Look-ups in named tables: a row name and a column name give one cell, copied from the table.

zuki:
,dok,piga,mizir,rivapos,faku,doduli,vazeteg
nidapir,131,750,299,834,569,631,859
gogip,643,654,603,694,592,631,605
gil,387,527,516,415,546,469,605
lasufum,771,559,690,555,615,599,521

lasufum, doduli: 599
gogip, piga: 654
gogip, vazeteg: 605
lasufum, faku: 615
nidapir, mizir: 299
gogip, faku: 592
lasufum, piga: 559
lasufum, vazeteg: 521
lasufum, mizir: 690
nidapir, doduli: 631
nidapir, dok: 131
gogip, dok: 643
gil, doduli: 469
Row with the largest rivapos: nidapir

tav =
	dimu	ramit	vak	mitek	betu	volu	zales	rov	zit	votukiz
nokor	4.2	6.1	5.5	4.9	4.6	5.6	5.6	5.9	5.4	4.6
mopal	5.8	4.6	5.0	5.2	5.5	5.2	5.1	4.8	5.1	5.4
moz	4.3	5.7	5.2	5.0	4.7	5.7	5.5	5.6	5.2	4.7
rofetal	4.5	5.7	5.5	5.1	4.7	5.6	5.5	5.8	5.4	4.8
ret	5.8	4.8	4.9	5.2	5.2	5.0	5.0	5.0	5.2	5.4
vuf	6.8	3.7	4.7	5.4	6.0	4.4	4.7	4.1	5.0	5.9
riketa	6.6	4.3	4.9	5.3	5.8	4.4	4.7	4.3	5.0	5.7
vaduki	5.1	5.0	5.1	5.4	5.2	5.2	5.2	5.1	5.3	5.2
babese	1.5	8.4	6.3	4.4	2.9	7.1	6.7	7.6	5.7	3.3
gori	4.7	5.6	5.4	5.2	4.6	5.4	5.5	5.6	5.1	4.7

vuf, ramit -> 3.7
moz, ramit -> 5.7
vaduki, zales -> 5.2
nokor, rov -> 5.9
riketa, ramit -> 4.3
mopal, betu -> 5.5
rofetal, rov -> 5.8
vuf, betu -> 6.0
babese, zit -> 5.7
moz, mitek -> 5.0
vaduki, dimu -> 5.1
babese, zales -> 6.7
mopal, ramit -> 4.6
ret, dimu -> 5.8
rofetal, vak -> 5.5
vaduki, votukiz -> 5.2
moz, volu -> 5.7
gori, mitek -> 5.2

mut
|  | nonada | sifafu | mota | dok | nezaves | puli | faf |
|---|---|---|---|---|---|---|---|
| podetaf | 72613 | 32017 | 9044 | 57671 | 24281 | 33647 | 59568 |
| fot | 58152 | 68569 | 16507 | 53052 | 39988 | 88943 | 33831 |
| dob | 63871 | 53896 | 64348 | 28472 | 29528 | 82104 | 81128 |
| vur | 8508 | 64437 | 23650 | 36937 | 54893 | 57603 | 75311 |
| bon | 49477 | 37554 | 59955 | 3296 | 32262 | 38708 | 20843 |
| seda | 62647 | 30477 | 59189 | 18598 | 32895 | 9362 | 37877 |
| lolaf | 43532 | 84372 | 12766 | 50774 | 49856 | 75078 | 61559 |
| zavari | 37220 | 92478 | 61511 | 43307 | 68754 | 58420 | 75076 |
| sot | 30832 | 88040 | 71996 | 23753 | 69204 | 52582 | 45177 |
| sozad | 33751 | 59196 | 59865 | 15032 | 55956 | 6272 | 46757 |
| gef | 69051 | 77959 | 42475 | 58419 | 63244 | 6074 | 45927 |

vur, mota -> 23650
sot, nezaves -> 69204
seda, faf -> 37877
fot, puli -> 88943
bon, nezaves -> 32262
lolaf, nonada -> 43532
fot, mota -> 16507
podetaf, nonada -> 72613

kitakaz =
           repe     fes     ser  zukebof     duk  semaku   zesub  vusipif     mot
kolir     53923  -23571   53267    -8988  -13191  -13603  -19126   -19525  -53276
fal      -18186  -16889  -10161   -21598  -11191  -13089  -18038   -10019   20161
zab      -80575   25111  -66266   -22270  -15552  -19405  -19211    -2269   19830
paf       30807   -4239   31186    -5630  -15444  -16766  -18271   -19684  -68133
vud      -62539   23955  -54136   -10877  -16149  -20008  -14703   -14147  -25198
gep       53341  -21736   52834    -8889  -13474  -13917  -19401   -19118  -54863
sodesuz  -49557   -7192  -39376   -22138  -11467  -14274  -16161    -9524   30504
keb      -46724   -2206  -35733   -23054  -12424  -15139  -18231    -6570   27575
tikotu    44880  -28880   46328   -14064  -11904  -12309  -19675   -16192  -27638
bufafos  -76325   13027  -63516   -21819  -13708  -17394  -16802    -6209   26531
vibas    -28450   20672  -22936    -7585  -17070  -20105  -16776   -15550  -51316
selumeg  -79799   22499  -69368   -14426  -15157  -19330  -14067   -12222   -3291
kat       51815  -22898   50492    -7251  -13215  -13770  -17951   -21566  -58245
punu     -68938   24432  -59789   -11966  -15952  -19944  -14563   -13376  -18678

What is the vusipif of fal in kitakaz? -10019
What is the repe of kolir in kitakaz? 53923
What is the zesub of tikotu in kitakaz? -19675
What is the ser of fal in kitakaz? -10161
What is the repe of kat in kitakaz? 51815
What is the ser of tikotu in kitakaz? 46328
What is the mot of gep in kitakaz? -54863
Which row has the largest zukebof? paf

Table numumor
|  | sidudi | rugedol | fadoko | mifopo | les | mes | nitesom | zis | roku | potidu |
|---|---|---|---|---|---|---|---|---|---|---|
| vodo | 179 | 189 | 178 | 248 | 154 | 167 | 133 | 168 | 112 | 119 |
| movu | 157 | 187 | 107 | 108 | 159 | 150 | 110 | 127 | 185 | 143 |
| pez | 55 | 153 | 116 | 114 | 194 | 186 | 183 | 149 | 211 | 192 |
| gev | 141 | 156 | 179 | 95 | 131 | 187 | 133 | 134 | 195 | 183 |
| ziz | 199 | 179 | 129 | 144 | 158 | 145 | 178 | 80 | 214 | 134 |
| dod | 156 | 170 | 128 | 111 | 133 | 159 | 164 | 108 | 181 | 138 |
| kudufu | 146 | 213 | 119 | 125 | 179 | 170 | 220 | 155 | 192 | 150 |
| folub | 183 | 147 | 158 | 124 | 203 | 175 | 137 | 118 | 123 | 178 |
| nor | 188 | 137 | 174 | 140 | 146 | 172 | 172 | 147 | 128 | 189 |
| tefed | 139 | 175 | 114 | 146 | 210 | 161 | 219 | 127 | 199 | 158 |
| neb | 120 | 138 | 154 | 170 | 152 | 157 | 143 | 166 | 193 | 179 |
| molad | 128 | 161 | 142 | 101 | 151 | 151 | 181 | 111 | 158 | 160 |
| pudulu | 180 | 158 | 121 | 86 | 176 | 147 | 199 | 151 | 204 | 150 |

tefed, les -> 210
vodo, les -> 154
movu, mes -> 150
dod, nitesom -> 164
movu, les -> 159
folub, zis -> 118
pudulu, fadoko -> 121
pudulu, potidu -> 150
dod, mes -> 159
gev, mes -> 187
gev, rugedol -> 156
tefed, zis -> 127
folub, roku -> 123
Which row has the largest mifopo? vodo

